Each row below holds a small network's activations on one input, seen along a few directions.
Each table varies a few parts of the input and shows all the possible inputs, shuffled.
A made-up example of a description, with smaller parts first: one of 4 places along a line, together with either a single point or (one of 2 separate values, together with one of 5 places around a ring) or one of 11 places around a ring.
Shared parts are said once, and a part with two or three values counts as separate values.
(in the rows, 128 means zero)

Other details of the inputs vary at random and push rows far along two fixed directions, the same in every table; ignore that.

Table:
x1: [116 129 116 124 123 112 130 119 140 159 135 102 114]
x2: [125 123 132 123 137 132 115 128 107 107 121 161 140]
x3: [127 134 132 121 130 147 124 115 106 111 116 157 141]
x4: [129 121 126 129 133 143 132 137 115 112 110 164 139]
x5: [125 110 118 123 132 148 128 132 119 106  98 137 132]
x6: [147 123 135 152 131 106 134 140 110 166 148 109 101]
x7: [125 124 128 134 124  93 134 129 143 151 150 133 114]
x8: [126 110 125 117 136 135 114 125 116  98 104 137 128]
x9: [123 125 128 133 124  94 131 131 141 153 152 133 116]
x10: [119 137 126 132 121 107 138 120 139 163 147 131 115]
x11: [125 121 129 134 120  97 137 116 134 149 159 122 125]
x12: [167 215 179 133 128 175 111 173 217  66 160  64 154]
x13: [129 123 133 124 133 136 116 122 105 102 123 156 145]
x14: [124 125 124 114 134 147 118 121 115 109  96 137 130]
x15: [120 116 113 132 119 115 142 123 139 153 140  93 127]
x16: [127 122 125 129 130 148 130 129 107 112 117 156 147]
x17: [129 134 134 122 132 143 125 123 114 111 108 166 132]
x18: [124 132 128 134 118 104 144 119 147 156 143 136 105]
x19: [132 121 136 125 134 133 120 128 116  97 116 166 131]
x20: [122 116 119 127 126  99 127 127 145 147 137 104 113]
x21: [144 134 135 149 127 117 141 133 110 176 141 110  96]
x22: [120 116 116 127 123 102 125 119 136 147 145  96 122]
x23: [130 119 127 130 131 145 135 134 118 108 110 166 134]
x24: [125 115 125 115 138 137 107 130 112 102 105 134 137]
x25: [117 127 115 125 119 113 133 112 137 157 137  97 118]
x26: [123 133 128 132 116 108 144 109 135 158 151 123 121]
x27: [122 115 122 116 139 137 108 126 108 105 109 132 139]
x28: [128 126 129 127 133 147 128 140 115 111 112 162 142]
x29: [121 127 120 140 122 109 143 135 142 161 149 130 123]
x30: [125 123 122 139 117 111 150 124 138 156 153 122 129]
x31: [123 121 123 113 130 149 122 108 104 109 104 126 140]
x32: [127 113 126 116 134 140 113 116 105  97 112 123 145]
x33: [121 136 127 131 120 105 138 124 142 162 144 134 113]
x34: [170 222 188 129 125 172 111 156 221  61 159  66 138]
x35: [117 128 117 123 122 111 131 122 143 158 132 105 111]
x36: [126 117 119 121 135 150 124 136 118 106  97 134 139]
x37: [121 116 116 121 136 150 121 134 111 113 102 132 142]
x38: [119 118 110 132 120 115 139 127 140 154 139  96 126]
x39: [152 126 138 146 140 160 130 149  84 123 109 139 126]
Each input here is: one of 3 separate values, together with either a single point or (one of 2 separate values, together with one of 6 places along a line).
The inputs of x11 and x30 match in every part but the choice among 3 separate values. If x32 is changed in the same way as x11 into x30, which row does it become?
Answer: x15
Change only the place on the line of 6 in x8. List by row number the other rows that result.
Answer: x20, x22, x24, x27, x32
Which other rows agree with x18 in the choice among 3 separate values? List them by row number.
Answer: x1, x3, x10, x14, x17, x21, x25, x26, x31, x33, x34, x35
Change only the choice among 2 separate values in x27. List by row number the other rows that result.
Answer: x2
